Each row below holds a small network's activations on one input, seen along a few directions.
Each table varies a few parts of the input and shows all the possible inputs, shuffled.
Descriptions start from the smaller parts, as in this example, which fits no table here: one of 5 places around a ring, together with either a single point or (one of 2 separate values, together with one of 4 places along a line) or one of 11 places around a ring.
Shared parts are said once, and a part with two or three values counts as separate values.
In the rows, 128 means zero.

Other details of the inputs shift rows strongly along two fixed directions, in all tables alike. That doesn't count.

Rows:
row 1: [137 136 107 149 136 136 152 134 146 120 117 145]
row 2: [132 161  76 110 100 120 138 134  93 149 183  96]
row 3: [126 130 125 133 156 143 151 134 157 115 110 152]
row 4: [130 133 122 135 146 151 144 131 151 118 103 160]
row 5: [125 131 130 148 143 139 150 134 160 115 107 149]
row 6: [119 164  87 103  94 125 134 130  97 148 181 112]
row 7: [118 137  83 128  84  98 140 107  97 152 174  96]
row 8: [155 105 210  97 113 150  89 166  91 138 121  78]
row 9: [116 120 128 149 155 113 123 113 153 109 107 154]
row 10: [123 137 131 141 140 152 140 126 162 115 105 153]
row 11: [120 134 134 127 146 146 147 129 158 115 113 164]
row 12: [125 135 126 140 155 147 151 132 155 117 105 148]
row 13: [126 118 126 139 151 118 122 112 155 125 108 167]
row 14: [140 128 118 144 153 143 154 137 149 117 105 153]
row 15: [109 160  94 109  97 105 101 102 101 159 190  96]
row 16: [131 131 123 143 139 148 142 132 155 117 102 159]
row 17: [122 139 129 134 148 155 142 125 159 117 105 154]
row 18: [122 118 123 145 147 116 116 113 149 110 104 165]
row 19: [106 148  79 123  83 100 114 105  98 139 172 103]
row 20: [112 112 128 151 143 114 135 112 153 106 102 148]
row 21: [108 114 132 146 137 123 126 106 156 106 104 154]
row 22: [128 107 120 154 140 109 138 116 147 107  99 152]
row 23: [173  83 224  83 136 156  89 179  84 135 101  90]
row 24: [122 153  76 125  99  89 110 112  90 142 179  97]
row 25: [153  64 241  92 113 136  79 151  77 144 112  64]
row 26: [178  72 223  98 142 117  74 163  77 145 108  79]
row 27: [104 162  89 116  93 103  97 102  96 143 186  95]
row 28: [126 133 127 147 148 144 149 133 158 115 105 146]
row 29: [131 129 126 144 134 143 143 134 156 117 105 161]
row 30: [113 105 133 150 139 120 151 109 156 120 105 148]
row 31: [162  56 237  96 115 133  83 158  75 143 101  74]
row 32: [128 162  81 111  98 116 142 135  92 148 186 102]
row 33: [136 134 109 150 131 131 153 135 147 120 120 148]
row 34: [116 170  92  98  94 133 123 125 100 149 184  94]
row 35: [121 120 130 144 160 115 129 112 159 124 111 156]
row 36: [115 167  89 106 100 120 138 131  97 148 188  96]
Description of these inputs: one of 4 separate values, together with either one of 4 places along a line or one of 5 places along a line.
- Start at row 30 and move only the place on the line of 4, one step at a time. The first step leads to row 20. Which rows follow, in order? => row 9, row 35
- Which other rows agree with row 7 in the choice among 4 separate values? List them by row number. => row 1, row 2, row 14, row 22, row 24, row 26, row 32, row 33

Rows:
row 37: [169  52 214 124 133 104 151 180  76 131 106  49]
row 38: [128  36 214 131 127  76  77 120  81 110  90  82]
row 39: [119  52 144 151 172  83 159  93 177 110  74 223]
row 40: [141 113 224 108 170 118  14 144  91 120 104  73]
row 41: [209  92 182 139 149 122 112 203  85 110  89  68]
row 42: [ 72 112  92 218 125 135 152  60 233  71  44 220]
row 43: [ 69 167   4 167  69 116 173  51 191 140 155 212]
row 44: [128 160  98 130  30 137 150 149  67 169 189  20]
row 45: [ 93 163  97 103 129 156 179 102 158 153 171 142]
row 46: [198 131 183  50 131 218 112 237  69 113 100 126]
row 47: [ 74 213  52 114  76 133 173 112 110 162 239  48]
row 48: [155 188  10 116  84  93 141 127  73 162 216 101]
row 49: [135 143  45 149 127  80 112 100 139 123 149 196]
row 50: [117 233  35 126 123 114 139 141  97 163 225  58]
row 51: [147 143 236  85  90 225  93 199  91 109 103  82]
row 52: [ 45 161  95 140 120 120 118  53 178 105 144 139]
row 53: [128  80 250  53 133 146  70 133 108 152 127 103]
row 54: [139  63 136 153 180 112 209 120 172 116  74 200]
row 55: [136 151  80 129  67  65  34 116  36 133 192  46]
row 56: [127 130 148 131 218 127 102 113 196 119  84 223]
row 57: [146 142 134 138 230 158 157 139 198 122  82 209]
row 58: [141  92 143 162 136 176 189 126 192 123  58 196]
- What is each input in this table made of? => either one of 2 separate values or (one of 4 places along a line, together with one of 5 places around a ring)
- What sort of input is row 39? => one of 4 places along a line, together with one of 5 places around a ring
- Which other rows does row 41 become when the place on the ring of 5 takes its other values? List them by row number. => row 37, row 44, row 47, row 50

Rows:
row 59: [131 100 124 158 171 108 121 109 171 101  76 195]
row 60: [ 96 114 150 134 164 145 150 102 194 111  93 188]
row 61: [133 116 135 156 150 169 187 139 185 112  76 179]
row 62: [106 143  58 150 111  91 175 101 133 137 165 128]
row 63: [131 113 128 165 171 117 112 115 175  93  72 194]
row 64: [134 115 103 155 167 104 161 121 155 118 110 163]
row 65: [182  56 249  95 145 164 130 190 103 132  72 108]
row 66: [ 68 197  63 123  80 141 129  90 137 132 181 113]
row 67: [ 96 125 152 146 160 161 146 103 204 108  84 181]
row 68: [122 184  34 116 100 124 174 122 115 154 193 134]
row 69: [ 84 166  45 148  61 100 128  80 117 128 176 114]
row 70: [128 193  31 119 104 129 161 129 116 145 188 131]
row 71: [169  65 231 121 132 133 107 167  89 134  93  64]
row 72: [ 94 196  79 125 136 136 111 106 152 126 159 152]
row 73: [119 190  32 147 114  95 135 118 115 133 183 113]
row 74: [134  87 165  97  82  93  90 125  63 157 161  68]
row 75: [123 138 113 151 125 169 172 142 164 106  97 161]
row 76: [168  49 228 100 142 110  70 150  82 138  95 101]
row 77: [129 114 151  98  55 101  80 120  48 167 183  35]
row 78: [115 136 141 135 188 149 124 115 189 104  88 197]
row 79: [198  87 238 100 164 176  95 207 103 116  73 111]
row 80: [141 132 144 107  65 117  96 153  40 148 176  14]
row 81: [109 124 145 131 184 145 136 107 188 112  94 197]
row 82: [163 133 133  92 100  95  83 160  35 162 186  32]
- What is each input in this table made of? => one of 4 separate values, together with one of 6 places along a line
- Which other rows does row 60 become when the choice among 4 separate values takes its other values? List them by row number. => row 62, row 65, row 74
- Which other rows does row 76 become when the place on the line of 6 takes its other values? List them by row number. => row 59, row 63, row 69, row 74, row 77
